Each row below holds a small network's activations on one input, seen along a few directions.
Each table varies a few parts of the input and shows all the possible inputs, shuffled.
A made-up example of a description, with smaller parts first: ring(5) and (point or line(9) or (values(3) and line(4))).
Shared parts are said once, and a part with two or three values counts as separate values.
In the rows, zero is written as 100.

Other details of the inputs vary at random and push rows far along three fixed directions, the same in every table; ignore that.
To show where, the next rows are all for the same input, with only those details redrawn:
101, 99, 123, 108, 75, 105, 95, 86, 82, 99, 80, 86
50, 83, 133, 129, 99, 122, 45, 100, 111, 100, 102, 57
90, 147, 77, 92, 90, 64, 87, 147, 120, 146, 103, 116
155, 83, 89, 117, 65, 92, 132, 78, 99, 90, 114, 152

Table:
R1: 99, 94, 108, 93, 92, 110, 95, 82, 73, 94, 84, 83
R2: 91, 150, 71, 83, 91, 63, 94, 140, 103, 148, 112, 118
R3: 173, 181, 67, 42, 80, 26, 185, 127, 52, 139, 68, 133
R4: 102, 94, 115, 104, 90, 106, 100, 89, 84, 94, 74, 81
R5: 119, 110, 120, 97, 65, 97, 115, 83, 69, 101, 68, 94
R6: 80, 54, 87, 142, 116, 117, 52, 105, 157, 89, 146, 114
R7: 139, 63, 78, 130, 94, 99, 120, 85, 115, 80, 132, 145
R8: 122, 65, 76, 113, 137, 98, 121, 92, 147, 71, 157, 139
R9: 89, 90, 110, 79, 103, 126, 105, 88, 98, 80, 69, 89
R10: 106, 105, 132, 109, 98, 90, 108, 81, 77, 95, 100, 70
R11: 46, 83, 121, 115, 132, 129, 54, 108, 113, 92, 97, 53
R12: 99, 95, 106, 82, 105, 121, 98, 82, 76, 89, 80, 87
R13: 148, 69, 73, 118, 88, 97, 131, 78, 102, 81, 131, 151
R14: 110, 101, 121, 91, 124, 100, 111, 83, 84, 83, 88, 70
R15: 100, 96, 109, 89, 106, 117, 107, 86, 76, 88, 81, 85
R16: 105, 97, 121, 93, 121, 104, 115, 88, 79, 85, 93, 72
R17: 95, 160, 61, 43, 110, 72, 130, 144, 97, 134, 81, 118
R18: 97, 100, 125, 114, 81, 102, 104, 88, 75, 99, 87, 82
R19: 88, 93, 104, 70, 107, 126, 108, 82, 82, 83, 80, 90
R20: 111, 105, 131, 107, 91, 90, 121, 82, 64, 97, 98, 76
R21: 103, 95, 112, 88, 100, 119, 98, 88, 90, 87, 68, 87
R22: 89, 93, 110, 83, 107, 119, 117, 90, 87, 81, 74, 86
R23: 54, 143, 80, 109, 111, 68, 58, 164, 141, 154, 122, 97
R24: 85, 142, 64, 77, 104, 75, 80, 145, 118, 141, 99, 110
R25: 147, 83, 92, 118, 70, 93, 138, 72, 82, 89, 122, 143
R26: 112, 58, 56, 106, 116, 121, 102, 97, 154, 78, 151, 163
R27: 29, 129, 77, 86, 142, 103, 29, 160, 149, 139, 112, 78
R28: 98, 100, 118, 102, 75, 110, 93, 83, 76, 100, 86, 87
R29: 110, 99, 122, 100, 111, 91, 108, 83, 80, 88, 92, 67
R30: 96, 51, 67, 126, 127, 118, 94, 105, 167, 77, 155, 150
R31: 38, 81, 128, 103, 149, 123, 70, 106, 116, 83, 114, 43
R32: 131, 63, 69, 125, 111, 107, 109, 96, 141, 82, 138, 155
- Changing only one part turns R26 into R27. The same change can be made to R17. Which row results? => R15
- Describe the family of inputs behind these rows. => line(4) and (values(2) or ring(6))
- Change only the values(2) part in R31. List by row number the other rows that result. => R8
- Change only the values(2) part in R29. List by row number the other rows that result. => R3
- Change only the ring(6) part in R18. List by row number the other rows that result. => R2, R5, R23, R25, R28
